Here are a small network's activations along a few directions, averaged over the inputs that share one value of a field.
Related values have similar rows: they may be neighbours, one step apart, or belong to one group.
In the rows, 500 means zero.
Strong random noise was added to every row along 5 fixed directions; ignore it. To show where, here is one row again and again, with new noise each time:
[649 692 544 542 447 925 399 542 646 637 145 559 542 420 595 424 433]
[375 408 321 624 369 393 607 598 542 393 673 589 224 598 223 490 401]
[622 458 491 419 533 539 381 310 590 784 441 433 637 310 694 601 546]
[360 455 347 649 545 303 427 309 451 408 559 495 546 573 529 555 552]
[524 595 459 515 415 580 494 478 602 542 472 594 469 478 469 507 380]
[553 547 528 416 501 507 548 400 481 574 501 468 484 363 573 481 522]
[407 793 448 553 375 442 522 408 584 320 568 751 534 622 422 515 222]


Field RAN:
pedan: [506 441 383 596 554 439 415 424 528 612 541 515 616 578 589 598 608]
vegor: [490 500 485 551 467 540 522 626 535 523 490 570 386 558 402 488 529]
rored: [373 213 375 723 595 401 416 606 454 410 479 341 335 620 414 479 686]
befot: [645 509 619 262 405 582 466 559 701 700 577 543 541 396 518 622 255]
kavot: [394 584 495 451 391 543 573 584 504 380 490 606 492 532 369 478 359]
losed: [559 355 421 529 436 644 635 634 536 563 448 430 236 429 310 460 563]
losam: [523 647 587 448 536 459 432 501 472 482 527 608 637 590 551 555 399]
kifaf: [499 427 476 541 485 448 571 475 450 521 523 424 357 383 472 531 664]
vupum: [591 378 515 473 632 523 371 569 467 588 473 391 600 531 577 505 621]
bor: [530 475 606 414 510 594 610 648 499 432 412 476 410 458 495 370 493]
migo: [441 297 448 398 451 472 613 497 402 596 596 376 398 447 379 469 556]
veso: [460 441 394 576 385 309 501 414 645 469 686 595 432 526 403 658 372]
tobel: [519 542 602 453 621 524 559 522 396 545 500 426 564 439 595 417 658]
kuz: [541 355 361 563 445 584 435 593 654 566 473 511 337 478 423 568 481]
fabip: [597 704 525 424 451 447 393 485 679 552 649 727 683 609 484 644 241]
fifo: [410 369 398 636 371 745 588 769 531 477 358 471 242 592 281 366 561]
rini: [392 450 333 678 448 537 614 744 489 384 476 576 316 722 246 402 523]
soso: [557 358 519 495 576 440 519 434 378 638 539 428 561 494 578 523 644]
sudu: [330 165 293 687 464 431 453 584 459 506 568 403 320 557 260 510 542]
mavi: [553 649 592 483 462 658 527 486 457 502 398 471 497 392 548 452 509]
siliz: [350 504 495 526 568 425 489 297 319 340 460 460 667 614 614 430 545]
ruvef: [339 446 463 664 532 312 409 512 512 249 557 522 576 683 425 574 404]
guva: [587 407 596 467 572 470 507 635 482 485 542 442 449 502 483 458 579]
danid: [446 330 511 592 515 388 452 560 530 392 553 429 461 543 475 529 503]
gumen: [487 549 554 451 525 384 527 666 434 333 629 531 466 588 440 439 482]
The values of RAN form 5 separate groups.
Which other values are in the same group as kavot? Give them in the order they are listed.
> migo, fifo, sudu, siliz
Which other values are in the same group as befot? Give them in the order they are listed.
> rored, bor, ruvef, danid
Which other values are in the same group as mavi? Give them in the order they are listed.
> losed, kifaf, veso, kuz
Which other values are in the same group as rini? Give them in the order they are listed.
> pedan, vegor, tobel, soso

Field GADIM:
vabe: [306 783 519 800 701 262 446 376 220  88 500 628 666 830 653 401 558]
kame: [546 396 424 646 329 554 570 551 655 497 545 464 236 415 379 557 494]
lifa: [400 622 198 659 243 594 473 496 757 584 463 862 455 758 203 574 101]
nito: [573 392 476 478 529 349 321 455 613 479 629 481 613 473 541 651 563]
daled: [454 475 243 576 412 557 280 540 669 580 470 728 697 797 351 620 306]
nege: [349 422 537 500 533 411 516 600 235 179 454 330 424 497 383 337 645]
noko: [512 422 364 676 522 596 525 544 492 622 451 416 402 456 492 523 796]
kiv: [716 440 575 445 546 670 566 755 478 707 476 360 345 429 366 453 735]
dof: [467 355 478 272 424 256 618 255 519 618 645 384 543 222 588 706 490]
buga: [274 525 561 568 787 411 545 295 122 255 378 419 601 699 694 277 696]
buzef: [396 424 455 625 350 763 432 844 753 490 383 624 358 577 278 449 154]
moza: [546 613 582 638 304 750 528 851 792 355 497 738 224 676 285 416  98]
Each value of GADIM is a pair of two hidden parts, and every pair occurs once (3 first parts, 4 second parts).
kiv and nege share the first part; kiv and noko share the second. Which value has the first part of noko and the second part of nege?
> dof
buga and moza share the first part; buga and lifa share the second. Which value has the first part of lifa and the second part of moza?
> kame

Field GEN:
fide: [506 499 605 321 517 426 473 605 491 513 619 508 578 463 459 555 435]
padur: [628 552 822 160 485 601 611 518 516 626 514 436 528 244 665 416 353]
tipa: [373 565 393 627 480 460 653 466 410 334 475 480 345 465 452 431 550]
punak: [461 402 479 430 267 638 552 737 674 494 494 561 278 493 189 483 218]
ses: [505  47 235 652 565 438 448 619 458 688 607 350 352 611 373 522 799]
gubu: [480 596 496 680 565 702 378 344 474 372 124 404 576 457 690 449 654]
femu: [474 557 530 745 628 590 316 629 500 295 326 509 524 693 534 442 521]
tedi: [489 560 533 469 543 578 726 553 285 473 443 485 369 546 465 311 628]
zer: [672 385 478 421 456 771 470 471 535 890 384 396 453 243 590 547 667]
zup: [662 382 437 771 680 659 229 520 584 635 197 376 684 593 668 517 807]
The values of GEN form a ring.
A walk along GEN starts at zer and steps to its neighbour tipa. Put padur, punak, gubu, zup in the order it reaches them.
> gubu, punak, padur, zup
What is the length, in steps, of the shortest route from fide to tedi?
> 4
